Each row below holds a small network's activations on one record, seen along a few directions.
Here are examples, each followed by its value of one field, MOG.
Other fields move the rows too, some of them a lot.
In the rows, zero is written as 500.
Strong random noise was added to every row along 6 fixed directions; ignore it. To show where, here is one row again and again, with new noise each time:
[330 558 426 416 629 435 482 579 707 453 756 463 396 240 686 530 304 455
 640 322 459 552]
[464 378 740 544 513 841 547 245 330 403 425 624 588 761  92 379 697 594
 450 769 573 509]
[466 267 472 206 385 498 506 462 398 455 534 486 372 589 464 545 415 717
 482 620 341 701]
[343 427 679 271 501 477 617 459 420 306 570 465 500 465 410 553 401 564
 608 515 452 587]
[457 441 588 444 479 543 532 454 420 506 541 475 516 512 430 488 410 544
 548 542 462 622]
[445 657 536 572 673 664 457 370 721 361 528 587 430 513 439 517 667 445
 496 454 536 358]
[544 618 439 593 509 508 476 527 643 692 612 406 421 325 750 534 363 461
 572 351 441 616]
[526 796 382 686 714 309 286 565 663 488 432 523 580 529 434 539 424 238
 480 314 494 368]

[405 481 618 443 606 589 450 568 480 515 784 559 596 392 381 302 299 442
 598 607 692 511]  tez
[407  72 414 280 406 313 252 301 354 591 650 661 609 678 221 454 516 621
 768 557 370 541]  soz
[497 381 279 524 410 607 414 499 473 713 601 470 374 452 653 474 451 625
 459 599 455 615]  gako
[300 531 473 570 739 482 393 515 637 397 711 544 499 480 485 404 552 335
 527 377 625 320]  bafib
[582 597 620 599 442 533 548 428 444 561 359 441 552 547 486 566 528 480
 503 456 446 545]  bipod
[559 564 415 610 491 467 421 562 512 721 597 513 518 350 635 358 338 393
 498 421 533 575]  bipod
[505 351 313 423 563 270 415 589 331 410 387 523 618 675 328 578 363 467
 434 514 396 544]  revi
[266 425 434 123 445 573 448 422 731 313 613 709 277 450 662 540 750 679
 570 446 517 622]  dakas
[593 630 277 570 545 193 356 712 546 669 484 416 450 379 747 577 182 387
 495 299 324 565]  bipod
[390 635 443 407 574 340 445 516 520 274 425 494 496 530 425 669 533 414
 482 441 500 336]  gako
[685 355 407 627 300 481 403 475 335 707 349 518 548 708 465 477 470 607
 361 667 456 657]  dakas
[432 313 388 416 428 743 447 334 494 477 531 575 349 633 439 464 693 698
 386 730 502 513]  gako
[535 526 355 448 390 320 483 536 453 553 444 466 489 623 523 582 462 586
 459 416 330 536]  dos
[596 655 210 695 684 200 104 615 587 637 461 520 552 700 506 456 477 221
 350 341 487 313]  bafib
[190 328 500 367 610 503 518 507 614 291 831 593 472 341 478 386 383 568
 576 574 575 535]  dakas
[685 744 465 609 518 162 554 616 437 568 208 336 603 497 708 792 380 318
 522 220 374 502]  revi
[428 647 574 513 582 509 561 499 569 366 511 511 483 495 528 565 611 506
 525 362 533 412]  dos
[624 318 488 465 395 423 371 463 273 585 393 466 514 828 392 462 586 536
 349 610 448 527]  bafib
[610 400 621 323 386 323 607 620 276 462 296 344 542 568 442 654 415 610
 490 568 435 582]  tez
[356 640 430 857 679 716 540 387 698 497 478 567 585 480 501 487 666 304
 573 317 566 350]  revi
[597 794 587 658 497 519 629 492 612 528 366 403 434 458 730 700 664 480
 524 244 498 427]  dos
[756 743 309 450 327 143 115 535 434 872 268 584 685 854 395 320 351 312
 420 502 500 550]  tez

Which value of MOG does each new row have?
[318 230 392 416 404 677 535 408 411 574 700 582 454 643 354 309 540 692
 493 665 477 683]  dos
[464 399 182 799 531 679 370 516 583 821 740 602 461 516 500 271 468 558
 486 516 512 585]  dos
[222 162 446 402 548 601 491 564 381 458 835 556 545 327 349 269 252 595
 628 614 497 657]  bipod
[656 774 428 555 592 639 371 441 869 515 590 616 317 480 695 486 722 426
 440 499 552 307]  tez
[449 438 479 613 479 592 513 462 380 539 519 564 592 681 290 429 543 514
 496 541 556 544]  dos
[504 420 383 735 570 720 381 579 567 759 777 585 535 384 503 307 389 441
 486 598 611 553]  tez
[373 467 378 673 506 747 507 305 564 651 514 573 562 634 447 394 631 438
 532 508 482 584]  revi
[399 282 715 474 429 818 650 311 455 584 706 456 378 487 631 406 668 654
 577 565 568 560]  bafib
